Each row below holds a small network's activations on one input, seen along a few directions.
Each table varies a few parts of the input and shows all the possible inputs, shuffled.
A made-up example of a description, with smaller parts first: line(4) and (point or ring(11) or (values(3) and ring(8))).
Shared parts are said once, and a part with two or three values counts as separate values.

Other details of the inputs shift rows strongly along three fixed directions, in all tables alike. That doesn't count.

Table:
R1: [ 27 -16  26  -1 -12  -3  14   3   1  24 -15   0]
R2: [ -4 -43  74  38 -15  81  -1  27 -14  91 -70  -7]
R3: [-53  40  -2  26 -23 -16 -15 -62  14  13 -26   9]
R4: [-35  71  29   5   5 -11 -10 -82   4  17 -18  -1]
R5: [ 38 -70  17  -6  -8  11  49 101 -22 -51  46  12]
R6: [-37  62  25  32  10 -26 -26 -81   5  20 -30   0]
R7: [-49  46   6  10 -35  -5  -5 -57  -5  20 -15   4]
R8: [-16   7  24 -14 -15 -33  45 -34  -4 -52  44  12]
R9: [-42  12  11   9  -4 -36  13 -20  10 -69  24   6]
R10: [  26   20 -117  -41   42    2  -29   22   18   39   10  -21]
R11: [ -9 -83  47  37 -38  43   3  22 -21 107 -56  -3]
R12: [ 40 -54  17  16  12   7  15 107   3 -78  21  -8]
R13: [ 61 -63  32 -10   4   3  42  93  -2 -52  54   3]
R14: [ 49 -78  29   7  14 -18  23  86   5 -53  48   1]
R15: [  1 -11 -18  19  27  40 -35  34   8  60 -39 -16]
R16: [ -3   3  11 -11  10 -18  47  18 -28 -56  34  25]
R17: [-14   8   5  17   7 -41  40 -26  -2 -71  12  19]
R18: [-25  50  21  35   8 -44  -8 -95   3  28 -24  19]
R19: [-29  39   6  36   6 -30  -1 -49   5 -45  -9  -5]
R20: [-31  35  -8  40 -23 -42  -8 -83  17  25 -18  20]
R21: [ 32  36 -84 -75  48  14 -18  19  11  56  25 -13]
R22: [  -1   32 -108  -54   40   24  -36   31   15   27    0  -31]
R23: [ 20 -10  13 -18 -12   0  39  16  -8 -22  10   7]
R24: [ 30 -33  30  28  -9 -13  -4  14   4  26 -28   4]
R25: [-42  24  -4  33 -17 -48  -9 -85  18  24 -15  14]
R26: [ -2 -64  61  56 -18  34 -39  21   7  94 -60 -22]
R27: [  2  18  22 -15   3   8  34  11  -7 -68  27 -11]
R28: [ 17 -71  60  40 -25  64  15  21 -21 105 -69  -8]
R29: [-12  10   4  10  -8 -49  36 -23   4 -70   9  25]
R30: [  5 -32  16  11  -9  14  27  18 -28  22 -17   2]
R31: [ -5  22  33  -8   5 -19  54 -20 -16 -56  33  26]
R32: [-44  49  10   5 -32  -9  -4 -58  -8  13 -34   1]
R33: [-29  -3   7  10  -6 -51  31 -29   8 -61  28  21]
R34: [-44  48  -3  39 -21 -25 -24 -69  16  14 -22   4]
R35: [ 28  19 -96 -71  42  46 -71   4 -11  22  18   9]
R36: [  -6   38 -101  -58   50   26  -36   37   15   32    4  -17]
R37: [ 63 -67  31  17  27  -9  31  87  -7 -62  31  -3]
R38: [  6  -8  29  -5 -21  35  12  23  -2   9 -20 -12]
R39: [ -4  21   3  22  -6 -60  25 -32  10 -70  14  22]
R40: [-32  21   7  18   1 -46   4 -24  14 -74  33   3]
R41: [ 36 -50  36 -14  -7  38  38 103  -4 -64  47  -7]
R42: [ 54 -51  35   7  14  -2  12 103   2 -78  27 -14]
R43: [ -23   20    2   16  -35    8  -52 -100  -14   15  -19   34]
R44: [  8 -79  58  83  -3  46  -8  25  -6 109 -86  10]
R45: [  9 -54  58  63 -26  40 -38  26   5  97 -65 -15]
R46: [ 23  28 -98 -77  10  22 -10  20  12  54  34 -13]
R47: [-32  19  13  25   8 -29  23 -45  -2 -17 -15  32]
R48: [ 22  42 -82 -72  18  21 -40  28  24  45  30 -32]
R49: [  2  24  18  19  -8 -66  17 -40  10 -57  36  21]
R50: [-40  15  24  -4 -17 -25  24 -17 -10 -63  34   2]
R51: [ 27   3  22  -9  14 -29  43   0  -5 -63  38   1]
R52: [-23  25  24   4  -5 -15  31 -11 -21 -73  17  -1]
R53: [-30  67  21   7  -6 -15 -10 -88   4  12 -23 -16]
R54: [ 15  26  23 -23   1 -22  19  11   6 -73  30  -7]
R55: [ 13 -77  60  33 -27  36  -8  12  -1 114 -50 -11]
R56: [ -1  30 -85 -83  15  34 -29  23  19  43  32 -37]
R57: [ 15 -41   1   9  -1 -17  36  52   3 -60  35  19]
R58: [ 23 -56  29  25  -7  55 -37  -8 -31   8 -33  15]
R59: [-32  60  17  33  -1 -31 -26 -89   4  14 -33 -14]
R60: [ 11  28 -79 -78  26  17 -42  23  24  46  33 -41]
R61: [  6 -64  27  15 -20  42 -42 -10 -19  11 -12  17]
R62: [   2   33 -107  -61   24   16  -39   37   22   27   -3  -24]
R63: [  8 -30  15   4 -23   6  23  22 -21  21 -21   9]
R64: [ -4  47 -92 -72  36  34 -28  37  -5  39  14 -19]
R65: [  36   12 -105  -75   15   38  -75    2   -7   16   13    3]
Each input here is: line(5) and (point or (values(2) and ring(6))).
The inputs of R3 and R9 match in every part but the line(5) part. If R43 is changed in the same way as R3 into R9, which row does it become?
Answer: R61
The inputs of R37 and R18 match in every part but the line(5) part. If R59 is changed in the same way as R37 into R18, which row does it become?
Answer: R6
Which other rows does R46 become when the line(5) part takes its other values? List them by row number.
Answer: R8, R23, R28, R31
Which other rows does R51 become when the line(5) part takes its other values? List them by row number.
Answer: R1, R13, R21, R55
Which other rows does R31 become when the values(2) part takes its other values? List them by row number.
Answer: R2
Which other rows does R59 become when the ring(6) part takes its other values? List them by row number.
Answer: R19, R22, R27, R52, R53
A walk changes only the ring(6) part. It starts at R54 and steps to R42. List the rest of the walk in order.
Answer: R12, R62, R32, R38

Table:
R66: [  1 -58  88  49 -24  28  30  24 -19   9 -28  10]
R67: [  6   8 -29 -26   5  25  -3  11  -5  32  -9  -8]
R68: [  7  35 -43 -33  21 -38   3 -12   9 -52  45   5]
R69: [  9  16  -5  -9  18 -31  15   5   5 -58  36   3]
R70: [  4   9 -28 -25   1  21  -5  11  -4  32  -2  -7]
R71: [-24  10  27  13 -20   5   1 -39  -4  42 -24   1]
R72: [-10  20   9 -15  -9 -17  18 -20   0 -23  18   0]
R73: [ -4 -13  20  28 -14  -8  -2 -20  -1  17 -22  11]
R74: [  2  38 -71 -38  26  -4 -30   3  16  29   7 -19]
R75: [-12   4  19  13  -8   3 -12 -29  -6  -4 -10   3]
R76: [ 11 -51  80  61 -16   8  17  18  -7   4 -32   6]
R77: [  4  -4 -17  -9   7  21 -24   9   1  19  -6  -3]
R78: [ -8   1  17  -2 -13   5  10 -13   0  16  -4  -4]
R79: [-19  34   8  -5 -14 -18  13 -39  -2 -13   8   5]
R80: [ 21 -43 -20  -1  15  31 -12  68   7  31  -7 -14]
R81: [ 25 -48 -23  -5  13  24  -8  68   2  21   1  -8]
R82: [-18  -6  23  32  -8  -7  -1 -15   4   8 -21   3]
R83: [-19   4   8  24  -9 -20  -2 -31   1   1 -13   9]
R84: [-13  12 -22   5  -5 -11 -13 -23   6  19 -13   1]
R85: [ 36 -32 -31 -15  13  25 -15  53   5  35  -2 -10]
R86: [-27  33  -5  14  -6 -28  -3 -43   9 -13  -6   4]
R87: [ -9  16  -6   4  -1 -31   1 -32   1 -20   9  12]
R88: [  5 -62  74  58 -19   4  18  14 -11   0 -25  16]
R89: [-13  18  -5  -1  -4   1 -23 -35  -4   5  -8  -1]
R90: [-14  37  -3 -21 -10 -23  14 -35   3 -24  20  -1]
R91: [ 36 -41 -19  -7  21  34 -15  67   5  43  -7 -17]
R92: [-11   3  18   2 -11   6   9 -14  -4  17  -4   0]
R93: [  28  -49   60   17   -1   -4   37   58  -17 -119   44   13]
R94: [  4   8 -26 -24   1  20  -7  11  -3  34  -4  -8]
R95: [  3  29 -17 -19  24 -39  18  10   8 -85  51   0]
R96: [ -5 -52  74  61 -16   2  18  20  -5 -12 -27   8]
R97: [-20  39  -1  10  -1 -28  -4 -43   9  -9  -7   0]
R98: [-11  26 -12   6   2  -9 -12 -23   9  18 -15  -6]
R99: [ 30 -51  62   5  -7  -4  59  72 -11 -99  46   6]
R100: [  5  -1 -21 -24   5  23  -3  21  -4  29   2  -7]
R101: [ -6  10   6  11   8 -14   3  -6   6 -15   2  -2]
R102: [-19  18  19   2 -15  -9  10 -33  -5   6  -3   4]
R103: [ 24 -28 -21 -28  13  42  -1  59  -9  30  -4 -12]
R104: [-15  20   8  -4 -14  -5   5 -28  -2  13  -4   0]
R105: [ 35 -25 -27 -13  18  24 -16  57   7  35  -4 -17]
R106: [ -4  -3  17  21  -4 -10   0 -27   2  11 -12   8]
R107: [-17  27 -14   4  -4 -34   6 -35   5 -32  10   9]
R108: [  4 -21  10  -1  -2  35   4  18 -10  38 -22  -5]
R109: [ 30 -10 -28 -52  18   5  21  66   2 -46  56 -12]
R110: [-15   8 -18   8  -2  -8 -11 -25   6  24 -13   2]
R111: [ -3 -10  13  19  -5 -11   4 -16   0   0  -5  11]
R112: [  1  31 -61 -36  12  14 -40  -8   8  30  -1  -8]
R113: [   7   19   -4  -33   14  -28   39   22   -8 -101   65   10]
R114: [   7   46  -37  -55   22  -33   36    9   -4 -110   70    6]
R115: [ -3  -5  30  29  -4  -9  -1 -17   1  12 -21   2]
R116: [-12  13  17   8  -2 -11  -4 -25  -3 -36   5  12]
R117: [  1 -11  24  26 -11  -6  -1 -20   1  16 -21   8]
R118: [ 28 -34 -22 -29  15  47   0  67  -8  32  -2 -14]
R119: [-24  28  -2  19 -16 -22 -12 -70   4  30 -26  11]
R120: [-33  38  11  19 -18  -8 -21 -75   1  17 -28  11]
R121: [-10 -11  30  23 -12  13 -12 -22  -8   9 -20   3]
R122: [ -1  29 -75 -32  16   5 -32   7  17  38   0 -16]
R123: [ -3 -12  25  26  -7  -6  -1 -21   0  18 -18   8]
R124: [ 27 -36 -13 -13   6  38 -22  53  -5  15  -2 -12]
R125: [  1  28 -68 -39  18  18 -40  -6   9  35   4 -10]
What do these inputs look like to the network?
Answer: line(5) and (values(2) or line(4) or ring(6))
The inputs of R106 and R68 match in every part but the line(5) part. If R110 is changed in the same way as R106 into R68, which row does it become?
Answer: R83
Which other rows does R125 become when the values(2) part takes its other values? List them by row number.
Answer: R121
Which other rows does R102 become when the line(4) part takes its other values? List them by row number.
Answer: R72, R103, R113
A walk changes only the line(4) part. It starts at R114 and steps to R94. List the rest of the walk in order.
Answer: R104, R90
